A small network was shown many inputs. Here are its activations along a few directions, one row for each input.
Each table varies a few parts of the input and shows all the possible inputs, shuffled.
A made-up example of a description, with smaller parts first: one of 4 places along a line, together with either a single point or one of 9 places along a line or (one of 2 separate values, together with one of 5 places around a ring).
Shared parts are said once, and a part with two or three values counts as separate values.
(in the rows, 128 means zero)

Other details of the inputs vary at random and push rows far along two fixed directions, the same in every table; ignore that.

A family of inputs:
r1: [118 150 104 107 113 131 134 131 130 142 125]
r2: [113 150 103 116 114 131 135 134 129 142 124]
r3: [136 115 143 136 146 136 138 107 130  97 133]
r4: [119 141 110 114 109 123 122 145 135 136 125]
r5: [121 142 116 115 114 126 125 144 135 140 123]
r6: [109 158 101 117 107 128 131 132 128 141 127]
r7: [136 122 135 134 142 142 140 100 128  95 140]
r8: [129 119 144 133 149 141 141 105 133 102 139]
r9: [132 119 142 133 153 143 144 105 132 106 139]
r10: [128 113 126 139 114 109 112 144 123 159 127]
r11: [108 157  96 116 102 126 128 133 127 136 130]
r12: [117 146 105 110 106 124 127 135 128 135 125]
r13: [112 148 106 117 111 128 131 134 130 139 124]
r14: [118 147 110 110 111 127 130 133 130 139 123]
r15: [116 141 104 120 109 127 125 138 124 135 125]
r16: [128 115 135 140 121 108 114 143 126 163 123]
r17: [146  88 161 153 149 118 126 113 130 121 136]
r18: [142 116 147 128 152 142 142 111 139 105 134]
r19: [146  92 159 151 156 124 133 110 131 129 135]
r20: [132 130 134 131 148 146 149  96 132 102 139]
r21: [143 113 142 128 143 138 136 106 128  98 134]
r22: [145 109 147 131 146 138 133 115 134  98 135]
r23: [111 142 104 119 110 128 123 139 125 136 132]
r24: [166  99 197 174 145  89  51 218  83 177  76]
Each input here is: one of 4 places along a line, together with either a single point or one of 5 places along a line.
Q: The inputs of r7 and r6 match in every part but the place on the line of 4. If r22 is changed in the same way as r7 into r6, which row does it become?
A: r5
Q: List by row number the other rows that have the place on the line of 4 in common with r9.
A: r1, r2, r18, r19, r20
Q: Change only the place on the line of 5 in r11. List by row number the other rows that result.
A: r3, r4, r12, r24

A family of inputs:
r25: [ 96 175  60 113  79 121 129 155 132 195 131]
r26: [105 130 109 123 142 155 187  56 141 104 162]
r27: [ 87 159  71  99  63  98 117 157 138 177 138]
r28: [113 155 105 110  95 106 113 172 123 203 118]
r29: [ 99 201  70  86  78 126 125 181 126 142 100]
r30: [158 117 167 149 130  82  61 219  93 223  80]
r31: [ 99 153  63 125  65 100  96 176 123 190 127]
r32: [105 164  92 105  92  99 105 176 127 208 111]
r33: [183  66 206 156 187 129 115 132 124 128 106]
r34: [ 83 213  35  68  68 132 134 166 134 138 110]
r35: [142 150 144 117 139 156 146  89 124  63 125]
r36: [127 104 138 128 138 123 147  84 152  92 161]
r37: [114 155 114 104 149 173 147 105 131  71 144]
r38: [ 88 210  32  67  68 135 135 167 130 141 113]
r39: [ 89 177  78  95  81 110 131 155 140 195 127]
r40: [131 112 145 118 150 147 166  88 159 109 139]
r41: [114 174  77  82 117 175 176  53 141  53 153]
r42: [111 160 113 117  97  93 102 182 126 207 106]
r43: [174  55 209 164 165 114 106 136 128 108 115]
r44: [147 109 162 179 106  76  50 223  96 201  87]
r45: [173  64 195 188 171 113  97 129 117 107 125]
r46: [160 116 170 150 127  83  64 219  92 223  83]
r47: [ 88 181  70 117  79 118 130 155 139 192 125]
r48: [189 107 208 156 176 134  94 132  93  80  90]
r49: [159  64 205 186 170 109 107 124 102 110 120]
r50: [168  75 202 179 192 123 116 120  98 130 111]
r51: [ 85 214  48  74  69 128 134 171 136 139 108]
r52: [130 104 124 146 129 137 146  91 142  99 162]
r53: [155 121 167 173 123  92  65 220  93 220  80]
r54: [101 171  71 121  84 112 110 174 124 208 115]
r55: [139  86 131 121 135 139 149  91 149  94 154]
r56: [192 105 211 157 171 139 100 135  90  84  95]
r57: [108 142  93 113  71  92  96 181 120 193 126]
r58: [169 140 160 141 123 100  58 248  77 172  56]
r59: [122 109 107 111 127 139 165  67 152  88 180]
r60: [181  68 212 158 182 130 120 134 125 129 108]
r61: [109 122 104 134 125 141 165  64 163  79 174]
r62: [ 74 194  49 106  71 119 140 143 150 187 133]
r63: [ 98 122  87  95 111 146 181  59 180  78 172]
r64: [134 112 148 122 152 139 156  96 158 114 132]
r65: [135  89 134 121 131 140 152  91 152  94 154]
r66: [108 111  92  98 119 146 170  64 171  81 167]
r67: [ 86 148  93 114 135 152 194  45 156  98 165]
r68: [109 109 104 132 129 134 153  75 130  99 160]
r69: [ 90 175  97  92 138 179 174  78 154  52 160]
r70: [103 145  86 110  73  87  90 180 124 191 122]
r71: [131 139 139 118 161 171 142 110 124  68 142]
r72: [152 123 163 172 128  87  59 218  96 218  75]
r73: [117 115  94 130 122 147 165  67 153  86 179]
r74: [121 181  95 101  88 121 105 203 108 155  89]
r75: [100 149  71 103  68  93  97 175 124 192 129]
r76: [170 103 213 159 190 151 100 154  98  85 107]
r77: [117  99 127 143 141 129 146  76 130  92 154]
r78: [118 149 131 113 156 166 139 111 130  70 136]
r79: [185  66 207 157 184 129 118 133 123 129 109]
r80: [180  48 198 160 169 117 101 134 122 110 117]
r81: [147 147 129 112 135 158 142  94 116  72 129]
r82: [165 108 217 160 191 147 100 154 103  83 103]
r83: [124  95 126 143 139 133 150  79 124  95 159]
r84: [ 96 137  97 117 143 152 184  51 147 101 160]
r85: [ 84 129  73 111 109 151 188  44 149  82 185]
r86: [110 127 108 124 146 153 182  58 137 106 162]
r87: [117 121 141 141 155 142 167  76 134 111 144]
r88: [146 148 150 122 142 147 134  99 122  70 117]
r89: [178  69 209 157 187 125 114 131 129 126 103]
r90: [158  65 204 187 171 105 104 123 105 109 119]
Q: What is each input in this table made of?
A: one of 6 places around a ring, together with either one of 3 separate values or (one of 2 separate values, together with one of 4 places along a line)
Q: The inputs of r47 and r62 match in every part but the place on the ring of 6. If r35 is changed in the same way as r47 into r62, which row does it become?
A: r88
Q: The inputs of r85 and r83 match in every part but the place on the ring of 6. If r74 is changed in the same way as r85 into r83, which row does it become?
A: r58
Q: List by row number the other rows that have the place on the ring of 6 in common with r54.
A: r30, r31, r33, r37, r38, r41, r50, r68, r75, r80
Q: Change only the choice among 3 separate values in r74. List by row number the other rows that result.
A: r56, r76
Q: Change only the choice among 2 separate values in r89. List by row number the other rows that result.
A: r66
Q: A walk changes only the place on the line of 4. It starts at r86 and steps to r25. List the rest of the walk in order.
A: r46, r79
Q: Change only the place on the ring of 6 in r44. List by row number the other rows that result.
A: r31, r45, r52, r61, r73
Q: Change only the place on the ring of 6 in r75. List by row number the other rows that result.
A: r27, r36, r57, r59, r70
